Each row below holds a small network's activations on one input, seen along a few directions.
In each table, some parts of the input vary, and every possible input appears once, in random order.
A made-up example of a description, with smaller parts first: one of 4 places along a line, together with either a single point or one of 9 places along a line or (one of 3 separate values, together with one of 8 places around a ring).
Shared parts are said once, and a part with two or three values counts as separate values.
In the rows, zero is written as 128.

Other details of the inputs vary at random and push rows far along two fixed directions, the same in every table; ignore that.

Table:
row 1: [131 125 137  59 147 117 129  57 125 175 117 115]
row 2: [137 141 115  75 125 123 124  43 123 149 143 107]
row 3: [131 152 106  96 135 130 138  29 130 127 141 100]
row 4: [123 166 138 132 132  77 118 165 165  80  77 227]
row 5: [133 154 127 101 137 131 153  30 139 140 122 105]
row 6: [133 119 165 181 124 171 154 174 128 137 132 104]
row 7: [136 139 134 131 128 133 135  94 137 138 121 111]
row 8: [129 108 141 166 126 153 124 190 114 160 121 100]
row 9: [ 94 123 125 156 113 166 112 184 120 130 144  84]
row 10: [121 104 109 188 118 166 141 169 121 104 162  98]
row 11: [128 114 112 116 120 143 138  85 124 116 158 110]
row 12: [152 138 137 121 152  62 110 173 151 108  77 231]
row 13: [122  84 118 156 117 158 123 189 102 132 156 108]
row 14: [129 106 166 160 129 165 147 187 112 160 126 112]
row 15: [150 146  93 128 135  62  82 156 136  95  96 204]
row 16: [ 96 153 152  71 127  86 144  57 103 118 146 102]
row 17: [128 113 119  88 140 128 110 109 112 159 137 103]
row 18: [133 115 140 176 117 154 127 185 126 152 129  98]
row 19: [ 96 124 145 161 116 167 128 185 130 142 124  89]
row 20: [130 127 157 191 129 174 165 170 131 129 131 102]
row 21: [132 110 112 108 116 135 132 100 120 126 157 121]
row 22: [127 103 112  51 139 119 128  63 114 143 147 127]
row 23: [159 156 135 142 132  69 120 159 158  94  84 228]
row 24: [116 143  90 124 121  74  97 161 153  55 108 217]
row 25: [133 136 116 122 125 138 123  86 125 131 144  97]
Description of these inputs: either a single point or (one of 4 places along a line, together with either a single point or one of 5 places along a line).
Change only the place on the line of 5 in row 15. List by row number the other rows that result.
> row 2, row 3, row 17, row 25
Change only the place on the line of 4 in row 25. List by row number the other rows that result.
> row 6, row 7, row 11

Table:
row 26: [118 104 118 145 123 162 151 120 108 127 163  58]
row 27: [123 146 155 104 129 122 160  48 140 126 119 133]
row 28: [142 117  90 110 128  77  94 138 128 111 117 183]
row 29: [167 130 100 135 143  94 103 130 144 107 116 191]
row 30: [163 137 135 131 126  98 126 128 159 112  91 192]
row 31: [126 142 117 112 147  77 110 140 135  82 119 172]
row 32: [145 133 115 113 141  89 106 150 129 120  98 201]
row 33: [109 129 119 176 133 138  89 217 137 124 118 114]
row 34: [139  98  97 196 126 129 117 201 120 114 142 125]
row 35: [ 94 115 113 128 119 163 114 133 117 159 142  52]
row 36: [125 119 107 188  97 145 126 194 133 102 151 123]
row 37: [107 124 151 153 120 184 161 118 109 136 148  81]
row 38: [145 106 142 198 138 132 139 207 134 134 117 137]
row 39: [111 153 140  62 120 131 147  66 126 138 134 136]
row 40: [135  97 150 166 130 134 123 214 123 153 115 137]
row 41: [110 154 132 121 129  90 120 135 130  88 104 188]
row 42: [157 127  90 129 113  95 104 123 146  91 115 181]
row 43: [113 147 123 125 130  82 103 139 138  76 119 185]
row 44: [132 104 156 166 115 139 121 223 133 135 111 141]
row 45: [131 133 137  61 126 132 130  72 122 144 119 142]
row 46: [115  97 164 121 138 159 155 134 109 181 141  76]
row 47: [130 148 164 140 107 134 115 135  89 180 146  46]
row 48: [135 153  78 143 130  89  94 120 157  98  98 159]
row 49: [101 118 146 114 111 177 140 133 116 149 173  74]
row 50: [145 147 109 135 147  86 121 125 144  76 119 171]
row 51: [155 101 140 194 131 140 131 208 134 143 114 143]
row 52: [108 138 104 126 116  73 103 136 133  73 120 179]
row 53: [115 114 158 170 135 125 139 215 125 119 117 122]
row 54: [ 90 113 178 129 119 166 159 126 112 155 142  75]
row 55: [133 122  90 118 135  66 100 144 129  99 119 181]
row 56: [137 142 148  95 146 114 165  57 138 128 117 124]
row 57: [150 116  96  85 129 122 129  43 122 145 142 123]
row 58: [146 129 116  89 150 122 136  47 128 138 144 125]
row 59: [115 144 138  68 146 115 147  72 115 125 123 126]
row 60: [120 119 145 140 137 179 167 119 106 142 147  68]
row 61: [125  94 112 160 102 139 101 211 119 117 137 125]
row 62: [132 156 135 101 142 125 139  54 157 154  95 118]
row 63: [120  98 144 109 117 180 125 133 111 158 161  75]
row 64: [130 128 124 191 111 151 124 205 140 102 148 135]
row 65: [121 145 130  97 131 129 141  39 131 112 145 123]
row 66: [125 153 144 113 119  85 130 144 154 109 103 191]
row 67: [172 185 127 158 117  57  94 129 131 116 101 159]
row 68: [ 96 130 141 122 132 181 130 132 115 173 125  62]
row 69: [142 113 124 194 139 144 132 207 120 125 124 139]
row 70: [ 99 100 126 122 123 152 140 136  99 133 163  58]
row 71: [153 131 121  85 127 136 127  54 138 130 137 134]
row 72: [103 108 126 150 107 172 148 105 109 128 167  63]
row 73: [106 114 114 165  96 135 116 211 124 108 150 124]
row 74: [118 130 146 141 111 190 163 127 119 148 154  87]
row 75: [125 132 131  69 148 116 138  71 113 149 124 137]
row 76: [138 109 144 136 117 194 148 127 115 157 142  87]
row 77: [147 126 108 112 142  84  92 146 135 113 116 191]
row 78: [123 157 131 121 141  83 106 140 161 125  73 171]
row 79: [127 125 122  70 149 110 124  69 120 141 142 129]
row 80: [130 156 110  94 144 132 119  44 148 140 121 108]
row 81: [129 163 117  98 143 136 132  54 143 144 102 120]
row 82: [142 103 136 141 132 185 148 127 106 171 144  89]
row 83: [134 151 150  89 120 130 165  51 149 141 127 134]
Changing only one part turns row 34 into row 55. The same change can be made to row 74. Which row results?
> row 39
Changing only one part turns row 73 into row 36. The same change can be made to row 77. Which row results?
> row 29
What do these inputs look like to the network?
> one of 2 separate values, together with either a single point or (one of 4 places along a line, together with either a single point or one of 6 places around a ring)
A walk changes only the place on the line of 4. It starts at row 30 and steps to row 76. List the rest of the walk in order.
> row 71, row 42
Change only the place on the ring of 6 in row 63. List by row number the other rows that result.
> row 31, row 43, row 49, row 77, row 79

Table:
row 84: [121 142 109 102 130 106 126  76 138  99 136 139]
row 85: [114 129 161 132 124 162 156 119 128 141 141  89]
row 86: [146 138 125  94 144  99 136  81 131 138 116 151]
row 87: [131 112 132 142 116 158 140 116 112 144 153  88]
row 88: [142 113 115 181 123 118 109 215 127 113 131 152]
row 89: [125 139 136 112 129 100 123 134 146 120  98 173]
row 90: [144 147 126 108 141 108 140  70 147 120 113 145]
row 91: [110 132 154 126 123 171 152 124 124 148 133  96]
row 92: [126 125 137 140 131 173 147 123 124 154 132  92]
row 93: [129 117 131 143 121 165 140 116 127 138 155  85]
row 94: [118 146 103  93 130 115 122  76 134 106 129 146]
row 95: [128 129 105 105 131  90 103 135 127 102 121 159]
row 96: [134 116 144 141 128 156 152 113 113 151 137  88]
row 97: [119 131 101 109 125  95 106 124 138 104 118 164]
row 98: [125 149 125 192 122 105  95 211 134 118 105 128]
row 99: [126 119 148 172 132 122 108 228 127 116 111 158]
row 100: [125 121 124 136 119 175 136 122 122 145 148  91]
row 101: [132 143 139 110 134  89 130 130 136 118 110 173]
row 102: [149 130 111 110 131  98 105 131 134 115 115 165]
row 103: [112 113 126 132 118 151 139 115 104 128 158  82]
row 104: [125 107 138 129 129 163 140 128 124 164 129  92]
row 105: [124 134 108  85 133  93 122  83 123 116 138 145]
row 106: [123 106 127 126 117 164 128 126 122 157 145  92]
row 107: [128 129 147 190 119 119 128 215 128 104 114 155]
row 108: [143 132 129  92 149 106 120  87 130 139 111 153]
What do these inputs look like to the network?
> either a single point or (one of 4 places along a line, together with one of 6 places around a ring)
Change only the place on the ring of 6 in row 88. List by row number the other rows that result.
> row 87, row 93, row 100, row 102, row 106
